A small network was shown many inputs. Here are its activations along a few directions, one row for each input.
In each table, some parts of the input vary, and every possible input appears once, in random order.
A made-up example of a description, with smaller parts first: one of 6 places along a line, together with either a single point or one of 11 places along a line or (one of 3 separate values, together with one of 5 places around a ring).
Shared parts are said once, and a part with two or three values counts as separate values.
In the rows, zero is written as 128.

Other details of the inputs vary at random and push rows far along two fixed directions, the same in every table; ignore that.

Table:
r1: [146 119 142  34 150 114 123 172 159 123 192 106 116 100 171 165]
r2: [154 109 140  46 141 104 142 178 152 122 188 124 121 106 162 178]
r3: [147 120 157  21 134 138 108 175 144 137 179  95 108  94 181 165]
r4: [129  82 167  93 149 104 162  67 140 184 182 103 138 163 110 188]
r5: [123 147 139 185 132 133 114  41 123 155 135 101 107 175 145 136]
r6: [151 148 122 213 122 124 120  71 115 115  93 144 121 167 107 102]
r7: [147  83 163 115 157 128 169  74 143 189 196 116 113 137  83 189]
r8: [ 93 160 124 196 148 167 117  53 128 161 102 107 105 151 125 117]
r9: [ 95 135 145 175 126 134 122  35 118 156 118  99 126 169 124 143]
r10: [116 152 118 115 108 164  86 126 108 145 115 113 128 112 164 101]
r11: [ 86 181 126 226 125 198  91  47 103 161  51 104  97 155 134  89]
r12: [108 145 112 122 113 121 123 183 126  67  74 153 146 105 142 110]
r13: [140 123  88 134 104 112 120 196 105  81 100 163 142 109 113  83]
r14: [135 103 133  95 137 121 144  69 128 204 207 105 132 145 137 184]
r15: [134 127 122 130 111 113 130 181 125  57  79 166 152 104 104 100]
r16: [ 99 156 114 111 122 131 103 178 133  67  77 135 141  98 151  97]
r17: [134 112 126  29 138 122 121 171 145 143 200 113 138  86 162 152]
r18: [146 142 116 136 124 110 126 192 132  67  92 161 135 121 146  87]
r19: [100 148 141 109 115 157  95 122 117 125  88 103 125 119 154 121]
r20: [129 131 125 157 131 134 150 146 139 131 113 143 127 124  94 117]
r21: [165  85 138  75 130 107 149 123 130 161 206 133 143 117 107 163]
r22: [127 137 116 129 106 110 133 192 132  73  78 157 156 111 108  97]
r23: [121 133 118 142 134 134 144 201 135  82  84 165 133 101 120  89]
r24: [111 148 112 173 113 140 107  85 108 142 123 123 134 142 142 103]
r25: [142 131 117 210 127 117 123  58 107 140 103 122 106 189 102 120]
r26: [107 145 119 171 137 150 138 114 129 134 101 136 115 129 125 127]
r27: [120 111 128 198 142 137 147  59 115 170 119 119 102 169  77 139]
r28: [106 144 122 126 128 146 126 204 136  76  99 145 122  82 142 101]
r29: [144  87 144  99 141 111 153  71 130 203 207 112 140 155 121 167]
r30: [161  94 128  48 122 100 152 185 143 147 200 136 153  99 119 151]
r31: [124 108 123 141 120 107 134 133 114 105  98 134 133 143  94 128]
r32: [155 149 110 140 112 108 125 197 136  73  95 158 137 117 128  90]
Description of these inputs: one of 4 separate values, together with one of 8 places along a line.
Question: Change only the choice among 4 separate values in r9. List by row number the other rows that result.
Answer: r5, r24, r28
Question: Change only the place on the line of 8 in r24. List by row number the other rows that result.
Answer: r10, r13, r14, r17, r21, r29, r30
Question: Change only the choice among 4 separate values in r8. List by row number the other rows that result.
Answer: r1, r16, r17

Table:
r33: [109 151 105 150 109 149 106 137 110 110  91 140 144 120 138  87]
r34: [116 123 140  78 132 124 150 206 153  95 119 151 154  86 127 124]
r35: [132 162 106 178 123 155 123 169 124  96  79 159 114 104 115  82]
r36: [140 129 111 135 111 119 127 168 116  97  98 152 140 125 115  96]
r37: [102 158 126 196 122 145 104  46 115 142  73 106 118 171 124 114]
r38: [114 162 101 155 122 133 103 136 127 101  97 136 131 124 147  87]
r39: [128 133 112 140 118 116 126 160 125  86  96 153 150 117 120 112]
r40: [110 146 134 142 120 140 109 119 113 118  91 120 129 133 131 114]
r41: [124 138 138 128 128 134 117 123 124 126 114 112 121 130 141 129]
r42: [120 137 138 125 126 135 116 122 120 127 111 113 125 130 136 129]
r43: [145  78 157  61 150  97 166 102 144 164 208 108 128 131 121 200]
r44: [132 150 124 128 122 142 112 165 128  89  98 134 117 119 152 111]
r45: [ 95 160 108 197 116 145 104  46 108 155  90 118 134 165 124 102]
r46: [129 104 162 110 142 141 134  42 130 197 175  80 114 161 126 185]
r47: [138 122 127  74 129 126 121 186 139 112 161 138 131  87 157 123]
r48: [104 143 119 211 120 128 128  42 102 132  79 135 135 175 100 110]
r49: [ 87 134 110 173 126 145 125 139 112 106  73 138 120 128 110 104]
r50: [107 145 129 138 119 136 107 115 124 114  86 119 127 135 130 117]
r51: [107 159 108 179 117 144 108  93 105 138  95 126 136 143 136  95]
r52: [129  94 151 124 145 110 157  36 127 185 178 103 127 166 106 185]
r53: [167  70 153  61 146 102 155 116 140 183 210 108 125 134 112 187]
r54: [125 144 115 224 114 128 126  54 109 144  89 127 128 176 103 101]
r55: [136 108 169 117 148 135 129  42 136 194 184  87 102 159 131 180]
r56: [120 118 130  97 134 125 128  91 134 172 168 103 132 134 138 157]
r57: [ 98 141 113 200 140 146 124 105 118 118  86 129 105 145 115 105]
r58: [107 156 108 203 116 156 108  50 103 157  95 119 131 163 130  99]
r59: [145 124 128  87 136 138 136 215 145  98 142 148 119  71 118 117]
r60: [120 161 122 181 122 151 101 111 118 100  76 126 116 143 138  90]
r61: [118 137 140 146 132 134 117  66 131 153 118  98 114 157 132 144]
r62: [158  91 150 131 151 114 143  50 130 198 190 104 114 172 102 169]
r63: [153 109 129  85 126 101 140 194 144  96 156 140 135 103 125 128]
r64: [111 155 118 152 108 151 101 149 112  83  61 137 132 121 134  87]
r65: [141 112 128  79 135 100 143 192 141  75 144 149 135  97 133 132]
r66: [103 147 101 177 131 142 125 172 121  83  71 150 109 119 131  96]
r67: [139  98 149 132 145 112 149  42 135 189 184 103 131 167 109 189]
r68: [147  74 158  59 135 100 159 113 141 178 212 105 137 134 105 191]
r69: [135 110 143 117 141 147 148 102 132 180 164 114 115 121  97 158]
r70: [135 129 121  59 131 119 121 218 138  94 158 137 138  79 160 119]
r71: [125 147 105 173 106 118 122 156 120  79  75 157 141 124 120  83]
r72: [125 155 113 227 127 128 123  51 115 135  92 137 127 179 113 117]
r73: [106 160 134 222 141 146 135  53 135 145  86 130 128 168 114 102]
r74: [131 129 132 166 137 154 138  80 126 172 133 119 111 135  98 134]
r75: [ 99 125 110 139 130 138 131 176 122  95  88 140 120 108 121 112]
r76: [115 158 105 181 111 147 105 112 111 121  85 141 131 129 144  83]
r77: [138  95 171  68 164 117 174 113 169 185 210 110 125 130 130 199]
r78: [118 142 113 194 110 124 125  94 113 119  86 140 138 153 107 100]
r79: [122 120 141  78 137 123 155 199 156 102 128 145 148  88 132 131]
r80: [140 127 123  76 126 126 125 190 137 116 158 142 128  91 163 130]
r81: [139 130 122 146 122 112 136 131 131 118 131 141 128 137 123 128]
r82: [139 118 144  68 125 128 122 185 139 105 136 127 123  90 151 138]
r83: [138 139 108 176 111 124 124 131 112 107  85 148 133 144 113  88]
r84: [126 121 141  81 138 122 155 200 160 101 130 145 145  89 136 131]
r85: [145 109 122  78 114 103 141 211 135  89 136 146 145  93 123 123]
r86: [130 108 142 115 140 138 136  45 129 208 195  89 123 155 135 173]
r87: [ 95 138 111 198 133 147 128 105 114 124  78 128 109 143 115 109]
r88: [136 112 145  53 124 127 124 194 138 104 140 128 127  84 149 142]
r89: [119 159 104 169 120 148 104 124 118 109 100 137 131 129 145  83]
r90: [129 145 111 174 116 117 121 143 125  87  94 152 135 132 119  90]
r91: [156 122 120 143 130 116 131 135 122 128 127 143 121 140 118 120]
r92: [129 114 162 112 152 126 128  41 144 188 180  77 104 166 129 184]
r93: [158  68 156  55 143 104 152 116 135 185 207 111 132 135 102 187]
r94: [136 137 115  73 127 121 123 212 134 100 149 141 134  87 164 122]
r95: [139 147 107 176 112 118 127 149 121  93  92 152 129 137 122  93]
r96: [131 118 125  67 121 128 124 185 132 119 151 137 140  85 153 128]
r97: [140  76 159  59 135 100 158 110 142 175 211 109 139 132 107 195]
r98: [159 107 127  80 128 105 138 196 138 100 154 145 132 108 125 125]
r99: [135 127 113 133 108 119 125 168 114  97  97 154 144 125 109  96]
r100: [129 117 144  62 119 129 118 192 133  98 127 133 132  86 144 133]
r101: [114 164  99 161 112 139 105 154 111  98  83 142 139 114 149  77]
r102: [122 111 140  99 127 135 126  92 124 177 172 113 133 127 134 153]
r103: [147 126 125 169 128 121 136  79 119 158 137 128 118 172 112 133]
r104: [144 127 140  72 127 127 121 198 140  95 136 136 117  92 159 136]
r105: [125 153 108 156 122 144 114 123 120 126 117 134 126 134 151 105]
r106: [142 107 142 121 146 108 142  92 141 149 175 119 132 146 116 167]
r107: [144 114 126  82 134 100 149 186 140  87 147 149 131 104 138 144]
r108: [136 131 135  67 133 118 122 187 149  98 137 123 117 103 155 146]
r109: [110 145 118 217 119 131 119  47 106 137  83 135 143 175  97 113]
r110: [129 128 115  65 124 118 123 193 143 105 144 131 139  87 156 127]
r111: [123 157 101 128 121 128 112 164 132 101 110 141 130 114 156 103]
r112: [159  98 123  63 125 105 137 216 132  99 141 150 141  92 120 125]
r113: [125 132 142 150 130 146 119  69 123 154 123 101 115 155 133 140]
r114: [122 127 120  63 119 125 121 206 127 103 141 138 149  82 149 118]
r115: [135 118 163 116 150 129 134  49 132 197 184  83 103 167 136 188]
r116: [118 148 113 163 118 157 123 151 117 112  82 150 127 107  97  90]
r117: [132 114 166 116 153 130 130  45 133 193 186  78 106 164 130 181]
Question: What do these inputs look like to the network?
Answer: one of 5 places along a line, together with either one of 3 separate values or one of 6 places along a line or (one of 2 separate values, together with one of 4 places along a line)
Question: Changing only the place on the line of 5 turns r102 into r96. The same change can be made to r97. Which row results?
Answer: r78
Question: Change only the choice among 3 separate values in r116. List by row number the other rows that result.
Answer: r34, r49
Question: Change only the choice among 2 separate values in r61. List by row number the other rows that result.
Answer: r110
Question: Change only the place on the line of 5 in r116. List by row number the other rows that result.
Answer: r35, r59, r69, r74
Question: Change only the choice among 2 separate values in r86. List by row number the other rows that result.
Answer: r113

Table:
r118: [117 169 101 156 100 136  89 160 109  72  61 148 144 114 152  67]
r119: [106 150 125 141 127 136 123 176 135  70  66 143 126 108 135 103]
r120: [141 102 137  41 145 130 152 233 155 111 176 141 121  63 134 150]
r121: [137 137 124 168 132 142 118  33 116 200 169 105 116 168 133 137]
r122: [ 85 155 120 246 128 167 120  18 102 169  65 117 116 177  96 103]
r123: [185  79 120  45 118  64 157 222 139  90 187 164 161 101 116 144]
r124: [109 163 120 173 124 139 113 170 128  56  41 146 116 119 135  88]
r125: [124  79 178  56 158 129 160  81 151 199 209  84 115 132 115 216]
r126: [132 159 114 132 113 121  96 168 123  67  84 138 128 121 165  93]
r127: [150  89 153  54 143 124 142  79 139 221 240  88 124 137 138 194]
r128: [112 142 119 186 119 144 108  21 102 188 128 104 128 175 127 123]
r129: [117 174 102 160 106 129  91 159 116  64  59 146 140 123 162  71]
r130: [112 124 143 172 144 156 142  44 125 199 140 105 110 160 101 149]
r131: [166  71 135  62 136  77 180 228 152  88 166 166 147  94  83 153]
Question: Changing only one part turns r122 into r128. The same change can be made to r124. Which row results?
Answer: r126
Question: What do these inputs look like to the network?
Answer: one of 2 separate values, together with either a single point or one of 6 places along a line

Table:
r132: [134 127 125  74 133 134 137 203 141 113 149 137 133  84 148 124]
r133: [115 112 151 110 147 127 146 115 145 133 147 118 125 125 117 158]
r134: [146 101 139  72 118 106 144 200 136  99 131 147 150 102 112 131]
r135: [151 108 114  94 130 109 132 184 129 100 153 143 125 106 129 132]
r136: [144 123 140  65 131 129 122 200 141 106 136 132 126  93 146 126]
r137: [137 156  88 172 112 129 115 174 118  76  86 170 142 111 130  67]
r138: [125 128 128  88 123 127 120 138 126 134 154 125 144 107 154 135]
r139: [121 112 138 119 142 134 138  98 128 166 157 109 106 137 118 164]
r140: [122 121 149 121 148 128 145  94 143 158 155 112 113 141 124 168]
r141: [134 116 157 122 142 140 137  71 134 183 161 103 109 147 114 168]
r142: [126 114 138 119 144 136 137 100 126 167 160 102 108 141 128 158]
r143: [128 151 109 196 121 119 128 125 122  88  73 158 131 145 117  89]
r144: [123 125 143 110 140 122 127  87 140 157 158 101 127 148 142 164]
r145: [125 125 142 105 137 120 131 115 144 142 152 107 123 133 146 150]
r146: [124 127 139  89 130 115 123 136 135 116 144 120 137 117 156 147]
r147: [134 102 135  78 127  96 154 199 145  89 132 149 151 106 119 139]
r148: [107 166 111 174 113 136 105 114 118  92  67 136 135 141 149  90]
r149: [148 101 118  81 128 104 141 201 132  95 146 149 129  98 123 132]
r150: [116 166 112 163 124 139 119 177 128  68  64 150 127 115 145  82]
r151: [116 103 146 135 146 135 143  55 126 187 164  94 109 151 105 177]
r152: [162 117 130  75 116 106 126 196 134  94 152 143 137 101 134 125]
r153: [129 129 122  79 124 128 124 181 139 121 148 129 137  93 153 120]
r154: [125 119 124  73 121 119 114 174 121 103 140 126 133  98 155 135]
r155: [134 117 152 108 129 135 121  57 126 180 163  93 123 154 135 162]
r156: [137 143 125 217 121 134 123  45 109 150  93 133 121 177  99 105]
r157: [142 110 130  92 131  98 152 183 145  97 134 145 142 112 119 139]
r158: [109 150 111 201 121 152 112 103 109 123  75 131 109 146 124  99]
r159: [100 147 106 172 119 146 113 159 113  74  58 149 126 111 115  82]
r160: [123 110 145 129 148 135 131  57 125 194 168  92 104 163 126 167]
r161: [150 115 129 110 138 105 141 147 143 112 157 137 129 125 131 143]
r162: [141 101 120  90 126 104 145 187 130 105 136 142 136 109 113 136]
r163: [106 165 103 185 109 150 103  86 108 129  83 132 138 145 142  85]
r164: [128 158  99 204 109 129 113  95 107 123  99 147 138 153 122  81]
r165: [107 159 131 218 138 144 117  30 120 159  90 112 112 185 127 115]
r166: [127 116 120  59 119 122 118 192 128  98 140 128 132  94 155 133]
r167: [109 167 100 174 116 150 115 161 119  94  69 158 131 109 130  75]
r168: [136 121 149 108 131 132 123  89 133 169 157  98 118 140 135 150]
r169: [126 109 158 114 140 139 138  90 135 159 152 109 121 132 107 158]
r170: [135 103 124  77 120 107 150 201 136 108 143 154 159  95 116 127]
r171: [130 110 159 122 141 138 140  68 134 179 159 100 116 143 107 169]
r172: [126 116 151 124 146 131 143  97 144 159 156 109 112 142 132 166]
r173: [160 110 141 125 136 119 135  90 131 158 170 119 121 147 115 152]
r174: [114 136 100 175 106 121 124 163 106  78  57 160 144 131 105  80]
r175: [135 123 147  94 124 128 115 106 124 145 151 110 132 127 144 148]
r176: [113 163 102 178 113 154 113 164 120  93  69 156 130 110 137  73]
r177: [144 114 140 125 135 103 140  89 135 149 173 117 127 156 126 158]
r178: [124 126 132 110 133 133 123  89 131 175 168 106 134 138 140 151]
r179: [126 149 100 203 110 124 109  97 100 113  91 139 124 160 118  90]
r180: [129 126 130  95 136 134 129 152 137 143 152 126 129 111 144 130]
r181: [101 156 115 209 124 154 123  70 115 145  86 131 128 146 110 100]
r182: [125 152  94 179 109 126 127 162 115  88  68 167 151 121 112  70]
r183: [144 107 131 128 136 117 149  93 131 170 173 129 132 141 112 148]
r184: [122 169 109 159 106 143  91 153 115  83  60 141 136 122 143  75]
r185: [124 118 138  77 137 119 144 197 151  90 133 136 131  87 132 144]
r186: [121 112 141 127 139 131 128  51 124 193 170  85 108 161 130 166]
r187: [119 117 130  85 134 134 139 180 141 112 143 140 139  85 124 129]
r188: [138 114 154 119 136 142 133  97 135 168 155 107 111 138 125 158]
r189: [155 106 134  74 122 106 143 200 138  99 135 146 143 100 115 131]
r190: [105 156 107 197 118 145  98  66 103 139  84 115 120 165 131 104]
r191: [122 162 127 203 125 157 113  74 112 141  80 121 114 160 122  98]
Question: Changing only one part turns r190 into r178. The same change can be made to r166. Which row results?
Answer: r163
Question: Changing only one part turns r151 into r185. The same change can be made to r162. Which row results?
Answer: r157
Question: What do these inputs look like to the network?
Answer: one of 4 separate values, together with either one of 5 places along a line or one of 10 places along a line
Question: Change only the choice among 4 separate values in r175. List by row number the other rows that result.
Answer: r138, r146, r154
Question: Change only the place on the line of 5 in r161. List by row number the other rows that result.
Answer: r143, r147, r157, r177
